A small network was shown many inputs. Here are its activations along a few directions, one row for each input.
Each table varies a few parts of the input and shows all the possible inputs, shuffled.
Descriptions start from the smaller parts, as in this example, which fits no table here: one of 4 places along a line, together with either a single point or one of 9 places along a line or (one of 3 separate values, together with one of 5 places around a ring).
Shared parts are said once, and a part with two or three values counts as separate values.
In the rows, 128 means zero.

Other details of the inputs vary at random and push rows far along two fixed directions, the same in every table; ignore that.

Table:
x1: [119 155 201 116 105 105 193 111  79 121  65 102 138 120 168  49]
x2: [129  89 141  68 126 137 158 119  28  95 143 101 176 188 115 165]
x3: [132 107 129  79 125 151 175  82  51 116 166 115 183 160 123 146]
x4: [110 114 102 150 148 149 100 119 161 141 189 145 117 126  98 154]
x5: [129 123  88 138 134 127 101 146 169 129 163 162 111 134 123 182]
x6: [132 115  85 135 136 136  84 144 167 129 153 144 119 131 109 180]
x7: [127 121  90 139 135 127 103 149 170 129 163 163 110 135 122 182]
x8: [149 170 141 169 118 113  96 146 193 149  50 113  91  70 145  67]
x9: [120 143 215 119 112 114 184 110  76 122  68  90 142 122 150  43]
x10: [112 128  86 146 140 143 110 119 162 140 188 159 120 125 117 159]
x11: [126 106  81 146 154 140  89 149 149 138 163 139 114 130  91 160]
x12: [112 107 147  81 132 136 179  93  38 107 168 111 174 182 118 149]
x13: [130 119  94 135 128 131  95 141 175 126 163 159 112 134 125 184]
x14: [124 151 212 116 109 116 183 100  72 124  69  84 145 123 151  44]
x15: [108 117  99 147 136 144 106 122 168 135 186 159 117 126 118 164]
x16: [129  94 143  65 116 124 159 126  50  89 132 114 174 190 128 180]
x17: [128 117  95 136 129 131  96 144 175 126 162 161 111 135 125 184]
x18: [154 120  62 123 138 146  87 132 161 135 155 145 135 112 121 176]
x19: [142 167 139 176 126 106 102 159 194 154  50 121  83  71 140  62]
x20: [127 116  97 137 129 131  97 147 175 125 162 163 110 135 124 184]
x21: [108 123  90 148 141 141 112 124 163 139 187 160 116 125 115 160]
x22: [139 135 197 107 110 111 168 129  59 115  45  77 145 130 145  58]
x23: [129 111  89 136 137 135  86 150 167 129 153 147 117 133 108 181]
x24: [132 127  83 136 134 129  99 140 169 130 164 159 114 134 125 181]
x25: [110 119  97 146 135 144 105 119 167 136 186 158 119 125 118 163]
x26: [153 112 120  66 111 131 164 105  69 102 136 129 174 160 157 171]
x27: [131 114  75 144 153 144  87 141 147 139 164 134 118 128  94 160]
x28: [110 125  88 147 141 141 111 121 163 140 187 160 118 125 116 160]
x29: [137 133 199 107 110 110 169 132  60 115  45  79 144 130 145  58]
x30: [108 116  95 151 155 145 107 123 157 143 190 148 115 127  96 151]
x31: [119 148 208 114  99 109 188 109  83 116  67 102 141 122 169  54]
x32: [148 178 127 176 116 129 122 110 198 165  81 131 100  42 159  40]
x33: [107  93 162  79 128 137 176 100  40 100 167 114 174 186 119 154]
x34: [121 173 148 187 125 116 122 136 196 160  82 135  80  60 149  45]
x35: [149  97 113  71 129 146 152 112  43 108 144 108 186 163 122 154]
x36: [121 150 207 121 118 110 188 111  74 127  66  90 138 119 150  37]
x37: [145 156 186 106 106  98 169 130  80 116  33  86 143 126 161  65]
x38: [149 183 140 168 114 106 110 143 195 150  62 130  86  73 162  66]
x39: [110 119  93 150 154 145 106 120 157 145 190 147 116 127  96 151]
x40: [127 176 153 182 117 121 116 122 196 158  83 128  90  63 153  49]
x41: [135 122  75 135 143 133  88 143 161 132 155 143 120 131 109 177]
x42: [147 174 149 169 109 108 106 143 201 148  61 130  84  74 161  71]
x43: [124 100  91 145 148 144  84 152 154 134 161 141 114 130  92 164]
x44: [147 158 198 100  89  99 174 121  88 109  45  98 140 128 179  74]
x45: [129 173 156 188 127 126 110 119 192 164  87 114  89  61 132  38]
x46: [103  94 158  76 117 132 183 107  50  92 164 130 172 184 136 163]
x47: [127  87 143  69 126 135 159 121  28  95 142 102 175 190 115 165]
x48: [131 117  79 137 143 131  90 148 162 132 154 146 117 133 107 177]
x49: [128  92 135  72 133 130 163 122  26  99 142 103 173 188 113 160]
x50: [128  97 138  69 123 119 165 129  46  92 132 116 172 191 126 176]
x51: [112 121  91 150 153 146 105 117 156 146 191 145 118 127  97 150]
x52: [143 162 135 181 134 115  98 152 179 160  61 109  84  66 125  45]
x53: [127 109  92 137 138 135  87 153 168 128 152 149 116 134 107 180]
x54: [128 107 142  68 113 116 173 122  53  91 141 128 167 189 144 180]
x55: [139 158 139 183 136 114  99 157 181 159  61 113  81  66 125  45]
Description of these inputs: one of 5 places around a ring, together with either a single point or (one of 2 separate values, together with one of 5 places along a line).
- The inputs of x22 and x16 match in every part but the place on the ring of 5. If x35 is changed in the same way as x22 into x16, which row does it become? => x18
- Change only the choice among 2 separate values in x8. List by row number the other rows that result. => x41
- Which other rows agree with x31 in the place on the ring of 5? List them by row number. => x1, x10, x15, x21, x25, x28, x32, x34, x40, x46

Table:
x56: [124 130 158 114 124 127 158 111  88 124 116 109 145 135 133  99]
x57: [109  82  94  91 146 151 139 111  76 110 215 141 165 185  97 206]
x58: [124 153 126 177 136 129 103 132 187 157 116 132  92  81 124  82]
x59: [124 153 127 176 134 129 104 132 188 156 116 134  93  82 126  84]
x60: [137 129 151 107 120 115 148 133  90 115  93 109 141 142 137 116]
x61: [122 130 160 114 120 126 161 112  91 122 116 115 143 135 139 102]
x62: [129 107  50 150 151 147  64 150 192 139 192 166 107 127  95 204]
x63: [123 130 160 114 122 127 158 111  89 123 116 110 144 135 135 100]
x64: [142 151 118 165 128 122  91 147 191 148  94 131  94  85 132 101]
x65: [136 129 153 107 118 115 148 133  92 114  93 110 141 142 139 117]
x66: [125 112  58 130 134 138  88 139 185 124 202 182 118 144 122 228]
x67: [129 107  54 148 147 147  64 148 194 137 193 166 108 128  98 207]
x68: [136 128 154 106 116 115 149 133  93 113  93 112 140 142 142 119]
x69: [123 153 129 175 133 128 106 131 189 155 117 136  93  83 128  86]
x70: [122 142 163 109 107 117 173 105 105 117 120 132 142 137 162 113]
x71: [138 128 152 105 115 116 149 131  94 113  93 113 142 140 144 119]
x72: [126  84  88  87 138 143 121 130  90 103 191 141 159 185 104 221]
x73: [139 151 120 166 127 119  94 151 192 146  94 135  92  87 134 103]
x74: [109  82  95  91 144 151 138 111  78 109 216 143 164 185  98 207]
x75: [123 130 161 114 121 127 159 111  91 122 116 112 144 135 137 102]
x76: [126 152 128 173 131 131 104 128 188 155 117 134  96  81 129  85]
x77: [144 152 115 167 131 123  90 148 190 151  93 128  94  83 128  97]
x78: [139 128 148 106 120 117 148 132  89 116  93 108 143 139 137 115]
x79: [120 130 159 116 125 124 160 114  87 123 116 110 142 137 132  99]
x80: [139 128 149 106 118 117 148 132  90 115  93 109 143 139 139 116]
x81: [122 129 159 115 122 126 160 113  89 122 116 113 144 135 136 100]
- What is each input in this table made of? => one of 2 separate values, together with either a single point or (one of 3 separate values, together with one of 4 places along a line)
- The inputs of x68 and x59 match in every part but the choice among 2 separate values. If x78 is changed in the same way as x68 into x59, which row does it become? => x57
- Change only the choice among 2 separate values in x58. List by row number the other rows that result. => x65
- A walk changes only the place on the line of 4. It starts at x56 and steps to x63. List the rest of the walk in order. => x75, x76
- Change only the choice among 3 separate values in x76. List by row number the other rows that result. => x61, x69
